Each row below holds a small network's activations on one record, seen along a few directions.
Each row is followed by the record's values for the fields G, M, K, E.
Not every record has every field; a missing one is left out.
Other fields move the rows too, some of them a lot.
In the rows, zero is written as 500.
Strong random noise was added to every row along 5 fixed directions; ignore it. To show where, here is one row again and again, with new noise each time:
[402 621 730 638 504 653 484 634 791 448 623 622 499 469 484 636 412 494
 491 512 598 273 505 457 449 730]
[572 530 428 688 532 291 430 435 496 597 473 647 540 581 597 413 560 509
 463 419 693 493 567 362 387 390]
[533 440 572 606 539 589 491 472 442 463 514 564 449 485 259 598 513 467
 536 312 457 406 589 437 569 599]
[656 420 587 430 625 560 594 636 774 656 637 507 532 515 613 559 511 508
 567 347 529 440 334 491 423 372]
[515 599 544 674 530 377 451 548 699 580 549 647 558 563 672 475 494 513
 460 491 719 402 501 397 338 472]
[509 385 472 333 469 638 645 416 406 448 627 447 446 408 397 396 550 579
 556 422 440 703 496 536 726 557]
[245 717 601 580 344 521 537 499 640 303 670 558 522 459 605 365 396 599
 422 711 712 543 577 517 518 795]

[443 537 529 590 480 478 470 535 510 504 410 431 522 567 420 601 450 440
 503 527 465 326 489 544 372 539] : (K k4; E e2)
[558 353 413 575 500 421 472 412 341 605 380 448 507 555 385 518 579 438
 490 403 415 443 493 485 428 405] : (K k4; E e2)
[497 435 462 303 440 633 487 462 658 643 619 682 445 292 840 291 676 602
 423 694 573 707 399 382 717 481] : (G g1; M m3; E e1)
[655 305 592 540 587 437 468 564 528 515 561 410 502 539 431 572 508 392
 447 238 349 405 462 506 369 402] : (G g5; M m2; E e1)
[627 249 545 397 527 575 510 506 398 519 536 323 434 468 367 560 532 417
 467 346 261 484 429 562 521 411] : (G g3; M m6; E e2)
[580 461 541 311 575 622 497 612 694 629 545 542 474 402 687 537 559 504
 516 553 431 519 355 483 569 416] : (K k4; E e1)
[514 401 425 496 459 503 455 395 449 626 487 598 456 424 604 358 634 514
 432 544 543 603 495 404 564 445] : (G g1; M m3; E e2)
[586 549 379 773 554 236 293 414 271 539 222 622 504 636 393 567 530 402
 475 407 558 369 687 363 360 361] : (G g1; M m3; E e2)
[477 447 599 617 489 587 554 513 564 493 551 466 537 531 332 614 467 461
 526 371 462 322 482 529 424 616] : (G g4; M m3; E e1)
[544 323 572 425 505 694 416 449 430 482 559 615 352 304 405 491 622 474
 429 422 344 560 560 393 762 598] : (G g1; M m3; E e1)
[486 479 468 424 458 598 514 462 603 638 549 623 464 403 672 383 610 571
 484 617 596 580 429 427 604 494] : (G g6; M m6; E e2)
[456 595 579 612 506 345 394 540 476 319 558 524 465 519 522 444 419 472
 387 494 558 514 637 473 455 578] : (K k5; E e1)
[423 471 575 445 446 594 573 512 488 349 587 393 474 463 364 508 443 497
 507 465 400 510 517 584 568 651] : (G g1; M m3; E e1)
[367 499 512 487 367 444 610 488 534 404 603 311 576 544 546 392 424 527
 448 585 517 534 440 645 381 584] : (G g4; M m3; E e2)
[525 490 575 415 521 450 527 632 615 442 569 344 542 540 597 530 405 460
 473 499 427 484 413 609 366 435] : (G g5; M m2; E e2)
[407 563 429 616 381 331 401 412 381 433 426 517 517 533 580 377 497 501
 378 646 600 542 600 473 425 520] : (G g5; M m2; E e2)
[190 642 609 722 277 559 384 448 481 321 455 522 500 469 391 540 426 464
 360 744 528 284 617 515 453 862] : (G g3; M m3; E e2)
[630 325 471 485 567 612 551 498 642 812 469 530 528 510 524 578 641 483
 568 382 458 365 311 462 449 351] : (K k3; E e1)
[440 484 438 716 444 459 370 329 164 395 310 572 432 513 172 542 535 433
 475 419 446 426 738 414 571 622] : (G g1; M m3; E e2)
[614 396 411 444 545 418 539 464 426 556 476 451 513 533 489 460 554 487
 538 360 446 573 477 497 499 351] : (G g1; M m3; E e1)
[625 368 464 631 564 405 484 401 297 489 483 515 464 556 267 503 549 457
 515 215 470 504 623 425 514 445] : (G g1; M m3; E e1)
[680 348 460 394 608 390 560 588 585 651 496 343 576 595 588 557 522 444
 545 351 379 461 322 567 334 235] : (K k4; E e1)
[605 476 442 391 557 480 495 497 537 592 527 580 472 453 657 408 580 530
 508 486 530 637 464 445 578 362] : (G g6; M m6; E e1)
[594 414 444 409 535 386 591 555 529 581 476 281 573 614 540 511 473 461
 548 422 414 468 354 629 324 298] : (G g2; M m3; E e2)
[580 451 386 423 533 402 489 455 346 512 422 464 484 521 511 439 539 505
 511 485 458 628 519 501 534 352] : (K k5; E e2)
[694 399 461 519 612 378 482 535 495 616 463 470 537 584 527 545 520 457
 520 334 484 466 451 476 375 270] : (G g5; M m6; E e2)
[382 616 500 418 416 481 439 516 587 469 552 584 475 409 803 335 500 571
 383 800 623 653 497 474 548 530] : (K k5; E e2)
[514 454 635 444 555 708 602 641 711 565 547 427 506 498 413 679 442 463
 597 427 418 323 362 576 447 541] : (G g1; M m3; E e2)
[377 645 614 487 466 604 602 623 665 406 549 384 531 549 459 597 334 508
 561 594 533 379 447 638 409 628] : (G g6; M m6; E e2)
[412 474 468 520 366 353 502 459 369 379 486 269 535 574 479 426 426 466
 395 585 445 501 503 631 369 512] : (G g3; M m3; E e2)
[339 619 500 731 372 399 452 402 439 383 484 553 558 548 447 454 460 503
 429 565 620 426 633 475 418 681] : (G g4; M m3; E e1)
[568 505 463 505 516 323 423 521 532 524 504 525 512 525 696 399 519 495
 417 524 568 557 498 450 416 368] : (G g1; M m3; E e2)
[429 474 543 394 400 617 451 475 608 528 631 602 419 322 738 325 594 562
 362 705 551 622 457 436 650 585] : (G g2; M m3; E e2)
[587 363 387 592 536 594 362 370 300 732 223 653 419 462 314 628 686 418
 541 447 396 363 540 349 590 418] : (K k4; E e2)
[377 570 559 512 424 574 537 523 628 489 571 498 535 471 599 465 450 534
 475 645 585 489 455 542 457 599] : (G g5; M m6; E e2)
[623 498 463 420 606 525 560 565 490 568 405 425 506 573 407 637 463 471
 639 400 430 450 448 559 474 351] : (G g6; M m6; E e2)
[521 511 405 535 495 502 499 393 491 626 492 688 492 460 584 391 615 570
 519 508 650 593 529 367 596 468] : (G g1; M m3; E e1)
[545 321 701 443 516 697 506 586 645 475 684 459 450 382 449 577 511 452
 432 384 337 411 420 517 552 610] : (G g4; M m3; E e1)

Here are new rows. What are their fields?
[512 502 470 631 500 399 509 428 423 474 505 528 515 565 411 460 503 501
 506 380 575 501 586 458 462 504] : (G g1; M m3; E e1)
[468 548 752 683 540 581 374 615 671 390 607 629 439 453 421 636 428 429
 412 414 514 283 592 415 468 705] : (G g1; M m3; E e1)
[649 318 408 311 540 616 489 429 336 583 447 498 426 394 430 516 637 493
 545 428 308 611 465 473 720 379] : (G g3; M m6; E e2)
[555 480 516 541 564 551 502 547 543 589 410 506 508 543 407 640 493 446
 575 414 464 354 467 493 435 452] : (G g1; M m3; E e2)
[443 434 586 423 487 758 495 520 475 454 474 485 419 387 280 654 520 459
 546 493 292 397 505 522 680 668] : (K k4; E e1)
[582 440 377 413 550 589 473 425 422 671 370 650 454 428 521 501 649 526
 568 521 479 576 484 397 660 387] : (K k5; E e2)
[607 282 560 390 564 666 518 551 546 610 510 440 469 439 395 641 575 434
 531 371 268 397 378 514 552 454] : (K k4; E e1)
[446 640 488 849 491 386 166 458 398 554 179 757 484 546 431 685 539 378
 406 611 550 179 683 300 379 548] : (K k4; E e2)
[579 430 431 573 562 585 389 419 409 678 328 721 436 443 420 576 656 471
 532 459 486 436 549 329 608 445] : (K k5; E e2)
[454 363 568 295 473 759 679 552 549 503 564 287 487 445 340 607 471 494
 594 483 278 465 338 669 579 592] : (K k4; E e2)
[465 522 534 537 488 489 529 536 488 428 476 401 517 558 396 559 418 464
 523 467 466 421 513 571 419 536] : (G g1; M m3; E e2)
[561 321 436 288 483 649 624 476 496 640 495 368 510 451 480 516 586 506
 571 481 333 532 325 587 579 413] : (G g3; M m3; E e2)
[506 583 552 502 581 662 442 569 515 505 375 610 437 466 362 699 479 466
 598 514 450 370 545 456 598 560] : (K k5; E e2)
[394 497 496 605 391 475 558 416 421 420 540 426 541 537 405 439 464 516
 467 506 549 497 543 555 446 620] : (G g4; M m3; E e2)
[514 533 303 554 465 243 544 393 403 586 423 464 585 626 631 317 527 540
 506 519 662 625 502 504 361 323] : (G g1; M m3; E e2)
[515 394 428 580 488 585 534 350 259 522 405 516 467 501 203 544 559 487
 576 355 444 498 591 470 601 543] : (G g5; M m6; E e2)
[604 404 415 325 565 582 578 492 561 679 505 558 495 440 613 459 622 554
 579 477 482 619 378 465 611 359] : (K k5; E e1)
[594 318 376 347 508 560 523 432 433 705 419 475 488 449 546 475 650 502
 530 507 380 563 370 488 578 340] : (K k4; E e2)
[535 415 555 572 495 446 433 519 448 444 481 428 500 530 403 571 483 418
 438 411 392 383 522 514 411 506] : (G g4; M m3; E e2)
